Each row below holds a small network's activations on one input, seen along a few directions.
Each table varies a few parts of the input and shows all the possible inputs, shuffled.
Descriptions start from the smaller parts, as in this example, which fits no table here: one of 8 places around a ring, together with either a single point or one of 11 places along a line or (one of 3 separate values, together with one of 6 places along a line).
Shared parts are said once, and a part with two or three values counts as separate values.

Rows:
row 1: 0.88; 1.68; 1.03; -1.16; -0.20; -1.18; 1.53; 2.43; -5.98; 0.36; 0.66; 2.76; -1.73
row 2: -0.33; 0.45; -1.35; -1.98; 0.83; -1.40; 1.55; -1.86; 3.70; -0.93; -2.75; 5.26; -2.37
row 3: 1.49; -2.35; -2.39; 3.57; 1.80; -0.80; 1.51; -1.20; 7.58; 2.11; -4.63; -0.15; 0.98
row 4: 0.73; 2.47; -1.01; -4.47; -0.37; -1.58; 0.40; -1.25; -5.44; -1.75; 3.21; -1.03; 4.58
row 5: -0.44; 1.45; -3.36; -5.17; 1.12; -2.19; 0.18; -4.97; 3.44; -3.61; -0.25; 1.63; 4.12
row 6: 0.86; -2.17; 0.61; 7.14; -0.60; 3.79; -1.06; 3.34; 0.04; 2.63; -1.11; -6.99; -0.02
row 7: 0.73; -2.61; 1.81; 5.75; -0.63; 3.30; -0.83; 3.35; -0.25; 2.24; -0.72; -5.45; -1.49
row 8: 1.00; 2.46; -0.41; -1.19; -0.12; -1.01; 1.19; 0.34; -6.84; -1.16; 2.34; 0.48; 0.69
row 9: 0.32; 1.63; -2.75; -2.07; 1.14; -1.46; 0.80; -3.72; 2.72; -2.75; -1.03; 3.22; 0.20
row 10: -2.06; -1.19; 5.49; 2.09; -2.44; 2.45; -2.07; 3.06; 0.11; 1.19; 0.84; -0.94; -3.71
row 11: 0.02; -2.60; 2.62; 4.50; -1.87; 3.18; -1.18; 2.82; -0.65; 2.37; -0.45; -3.25; -2.66
row 12: -1.11; 1.30; -3.20; -5.42; 2.53; -3.30; -0.73; -4.47; 5.78; -2.15; 0.25; 4.33; 2.31
row 13: -1.22; -2.45; 4.03; 2.95; -2.10; 2.93; -1.57; 2.44; -0.72; 2.01; -0.25; -1.45; -3.57
row 14: -0.87; 1.93; -1.12; -4.51; 0.91; -2.72; 0.29; -0.31; -3.49; -0.57; 3.88; 1.58; 2.67
What is each input in this table made of?
Answer: either a single point or one of 5 places along a line or (one of 2 separate values, together with one of 4 places along a line)
Change only the place on the line of 4 in row 8. List by row number the other rows that result.
Answer: row 1, row 4, row 14
Change only the choice among 2 separate values in row 9. List by row number the other rows that result.
Answer: row 8

Rows:
row 15: 0.05; -1.92; 2.29; 5.28; -0.61; 2.42; -0.18; 1.89; 3.73; 1.67; -3.45; -0.45; -3.96
row 16: 0.61; -0.94; 2.79; 4.33; -1.87; 2.82; -1.06; 3.80; -6.06; 2.76; 2.13; -5.41; 0.14
row 17: 0.72; 1.50; -4.70; -4.59; 2.77; -4.99; 2.67; -4.47; 5.59; -1.99; -2.90; 5.13; 3.29
row 18: -2.17; 2.50; 0.69; -7.62; -0.83; -1.44; -1.67; -3.04; -2.03; -3.84; 4.05; 2.17; 2.39
row 19: -0.08; -0.14; 3.65; 1.39; -2.42; 1.54; 0.65; 3.63; -5.63; 0.87; 0.91; 1.68; -5.35
row 20: -2.22; 3.03; 0.25; -6.89; 0.70; -3.60; -0.34; -0.90; -2.98; -1.80; 3.12; 6.45; -0.44
row 21: 1.15; -3.29; 0.91; 6.72; -0.58; 3.44; -1.73; 2.42; 3.38; 3.33; -2.24; -5.58; -0.90
row 22: -0.22; 0.36; 3.87; 2.53; -2.07; 1.94; 0.34; 3.48; -5.71; 1.13; 0.86; -0.45; -3.12
row 23: 0.25; -3.07; 1.78; 6.06; -0.42; 2.61; -0.70; 2.10; 3.55; 2.07; -2.89; -3.15; -2.30
row 24: 0.34; -0.75; 3.02; 2.91; -2.06; 2.26; -0.32; 3.97; -5.75; 1.47; 1.58; -3.53; -1.71
row 25: 0.45; 3.61; -3.10; -7.34; 1.33; -5.19; 2.89; -2.81; -3.85; -2.66; 1.32; 5.26; 4.20
row 26: 0.10; -2.49; 2.11; 4.18; -0.92; 2.05; 0.10; 1.91; 3.63; 1.71; -3.59; 1.77; -6.25
row 27: -1.97; 0.23; -0.79; -4.78; 0.59; -1.10; -1.93; -4.83; 7.26; -2.94; -0.36; 2.15; 1.41
row 28: 1.57; 2.03; -8.44; -3.52; 3.74; -3.78; 2.30; -6.31; 5.18; -3.24; -1.50; 1.36; 5.94
row 29: 0.87; -1.77; 2.59; 4.37; -1.99; 3.88; -1.13; 4.15; -5.90; 3.03; 2.95; -7.67; 1.02
row 30: 1.10; 4.33; -6.57; -5.94; 2.47; -4.14; 2.70; -4.72; -4.08; -4.26; 2.91; 1.56; 7.13
row 31: -1.58; 0.82; -1.28; -4.11; 2.51; -3.26; -0.81; -2.86; 6.18; -0.87; -1.36; 6.29; -1.74
row 32: 1.02; -4.05; 0.95; 7.02; -0.34; 4.54; -1.77; 2.58; 3.50; 3.58; -1.55; -7.58; 0.24
What is each input in this table made of?
Answer: one of 2 separate values, together with either one of 4 places along a line or one of 5 places along a line
A walk changes only the place on the line of 5. It starts at row 26 and steps to row 15. List the rest of the walk in order.
Answer: row 23, row 21, row 32

Rows:
row 33: 0.24; 2.69; -1.04; -3.16; 1.49; -3.83; 2.30; -2.41; -1.49; -2.02; -0.65; 4.19; 1.24
row 34: -0.21; -2.43; 4.83; 4.99; -1.76; 3.05; -0.65; 4.53; -1.31; 3.11; -1.89; 1.24; -7.39
row 35: -1.06; -2.69; 5.04; 5.85; -3.01; 4.76; -2.79; 4.30; 2.21; 3.30; -1.60; -4.93; -3.91
row 36: -1.11; 1.75; -1.15; -5.69; -0.69; -0.40; -0.09; -2.14; -4.24; -1.96; 3.62; 0.82; 2.54
row 37: -1.30; 1.98; -2.21; -5.80; 1.12; -3.85; -0.74; -3.28; 2.52; -2.72; 1.95; 3.46; 3.66
row 38: 0.57; 2.31; -2.92; -3.97; 0.14; -2.17; 1.72; -1.29; -5.58; -1.51; 0.90; 2.27; 1.14
row 39: -1.40; 2.44; 0.51; -4.96; 0.48; -2.73; -0.34; -3.21; -0.18; -2.70; 1.46; 2.50; 2.44
row 40: -0.57; 1.81; -0.36; -5.56; 0.00; -1.39; -0.28; -1.10; -2.21; -2.79; 2.57; 1.23; 2.86
row 41: -2.05; -2.93; 6.46; 3.19; -2.63; 3.62; -3.42; 3.86; -0.03; 2.35; 0.25; -0.59; -6.36
row 42: 1.50; -1.59; 1.89; 8.32; -1.39; 4.56; 0.50; 4.62; -4.88; 2.69; 0.57; -5.30; -2.20
row 43: 0.36; 2.39; -3.77; -3.97; 1.99; -5.02; 1.98; -2.63; 1.31; -2.05; -0.24; 5.01; 2.45
row 44: 0.97; -4.86; 3.22; 7.42; -2.14; 4.75; -1.89; 4.25; -0.04; 4.61; 0.06; -9.05; 0.37
row 45: -0.07; -1.82; 3.60; 6.56; -2.29; 4.97; -1.90; 3.48; -3.47; 1.98; 2.75; -7.47; -1.42
row 46: 0.72; -2.34; 3.44; 7.62; -2.04; 4.28; -0.14; 5.09; 0.83; 4.06; -3.62; -2.95; -4.92
row 47: -1.50; 2.13; -3.36; -6.59; 3.16; -3.32; -0.55; -3.59; 3.69; -2.22; 1.93; 3.90; 3.66
row 48: 1.37; 0.46; -5.15; -1.47; 2.48; -2.22; 2.38; -5.84; 7.04; -2.31; -3.77; 3.22; 0.77
row 49: 0.08; 2.46; -4.88; -4.83; 4.14; -5.04; 2.00; -2.90; 2.42; -1.75; -0.26; 5.25; 2.20
row 50: -0.79; -0.35; -3.74; -3.22; 1.45; -1.57; -0.42; -6.12; 8.44; -3.15; -2.04; 1.40; 2.38
row 51: 1.71; 3.02; -1.99; -3.85; 0.78; -2.13; 1.89; -0.82; -3.61; -1.99; 0.22; 3.06; 1.31
row 52: 2.55; -4.44; 1.59; 9.13; -1.30; 3.69; 0.43; 5.21; -1.42; 5.08; -2.19; -7.27; -0.82
What is each input in this table made of?
Answer: one of 2 separate values, together with either a single point or one of 4 places along a line or one of 5 places along a line
The inputs of row 35 and row 46 match in every part but the choice among 2 separate values. If row 45 is changed in the same way as row 35 into row 46, which row does it become?
Answer: row 42
Change only the choice among 2 separate values in row 38. List by row number the other rows that result.
Answer: row 36

Rows:
row 53: -1.15; 3.51; -3.81; -8.32; 2.44; -5.51; 1.96; -4.96; 2.97; -3.89; -0.52; 8.57; 1.54
row 54: -0.35; -0.83; -0.21; -0.29; -0.14; 0.57; -2.15; -0.38; 0.65; 0.20; 2.21; -3.82; 2.70
row 55: 0.85; -0.65; 1.34; 3.29; -0.47; 0.88; 2.09; 2.92; -1.64; 1.90; -2.18; 1.98; -4.15
row 56: -1.53; -2.57; 2.14; 1.82; -0.98; 2.25; -2.00; -0.37; 6.03; 0.70; -1.60; -0.12; -2.86
row 57: 0.88; 3.53; -6.64; -7.07; 3.48; -5.39; 2.39; -6.06; 2.28; -3.98; -0.01; 4.50; 5.83
row 58: 1.32; 0.66; -0.63; 1.08; -0.29; 0.36; 0.76; 1.23; -5.49; 0.57; 1.69; -2.22; 1.51
row 59: 2.14; -1.72; -1.30; 4.11; 0.21; 0.86; 1.01; 0.84; 1.65; 1.88; -2.55; -2.99; 0.63
row 60: -1.95; 0.78; 3.63; -2.49; -2.02; 0.92; -1.45; 0.82; -3.71; -0.77; 2.59; 0.65; -1.20
row 61: 2.48; -0.47; -1.88; 4.44; 0.77; 0.61; 2.30; 2.10; -2.61; 1.76; -1.58; -2.24; -0.25
row 62: 0.48; -1.48; 1.70; 3.07; -0.18; 0.58; -0.07; 1.83; 2.24; 1.53; -2.98; 1.04; -3.91
row 63: -0.26; -2.00; -0.66; 2.96; -0.05; 2.23; -1.22; -0.73; 5.41; 0.51; -1.13; -4.10; 1.50
row 64: -0.15; 0.76; 2.56; -0.02; -1.24; 0.25; 0.20; 2.07; -4.62; 0.48; 1.28; 1.73; -2.82
row 65: -0.56; 1.18; 0.94; -1.15; -0.66; 0.77; -1.12; 0.16; -4.58; -1.17; 3.22; -3.26; 2.97
row 66: -2.19; -0.72; 2.81; -1.43; -0.86; 0.62; -2.71; 0.53; 1.41; 0.29; 1.55; 0.28; -1.47
The inputs of row 55 and row 61 match in every part but one. If row 53 is changed in the same way as row 55 into row 61, which row does it become?
Answer: row 57
What is each input in this table made of?
Answer: one of 2 separate values, together with either a single point or one of 6 places around a ring
Change only the place on the ring of 6 in row 61. List by row number the other rows that result.
Answer: row 54, row 58, row 59, row 63, row 65
Change only the choice among 2 separate values in row 59. List by row number the other rows that result.
Answer: row 62

Rows:
row 67: 0.27; -3.60; 5.84; 8.32; -3.33; 6.45; -2.53; 6.01; -2.79; 4.45; 0.54; -7.82; -3.14
row 68: -1.47; 0.82; 2.08; -1.95; -0.27; -1.18; -0.69; 0.48; -0.72; -0.19; 1.10; 3.07; -1.91
row 69: 1.10; 1.81; -0.73; -0.35; 0.41; -0.75; 2.09; 0.50; -5.04; -0.78; 0.21; 0.90; 0.15
row 70: -0.77; 1.16; 0.13; -3.83; -0.28; -0.97; -1.17; -1.19; -1.16; -1.54; 2.48; -0.61; 2.94
row 71: -1.00; -0.95; 0.20; -0.69; 0.15; 0.25; -1.89; -2.04; 5.27; -0.58; -0.70; 0.31; -0.19
row 72: 1.38; -1.40; -2.54; 2.06; 1.25; -0.17; 0.88; -1.08; 3.85; 0.29; -2.38; -0.63; 0.10
row 73: 1.57; 0.53; -2.45; -0.78; 0.61; -1.20; 1.64; -0.69; -2.77; -0.32; 0.84; -1.38; 3.27
row 74: 0.88; 0.13; -0.72; 0.68; 1.15; -1.26; 1.71; 1.08; -2.40; 0.89; -0.65; 2.12; -1.66
row 75: 1.24; 0.27; -3.35; 0.76; 1.43; -0.43; 0.96; -1.13; 1.65; -0.20; -0.75; -2.26; 3.48
row 76: -1.55; -0.32; 2.01; -0.59; -0.86; 0.14; -0.80; -0.25; 3.13; 0.03; -1.42; 3.34; -3.07
row 77: -1.39; 1.88; 1.33; -3.33; -0.99; -0.66; -0.39; -0.18; -3.64; -1.91; 2.37; 1.79; -0.36
row 78: -1.17; 0.68; -0.95; -2.08; 0.18; -0.10; -1.59; -2.08; 3.04; -1.24; 1.43; -1.15; 3.12
row 79: 0.93; -1.03; -0.84; 1.79; 0.56; -0.12; 1.77; 0.58; 1.57; 1.09; -3.07; 2.32; -2.74
What is each input in this table made of?
Answer: either a single point or (one of 2 separate values, together with one of 6 places around a ring)
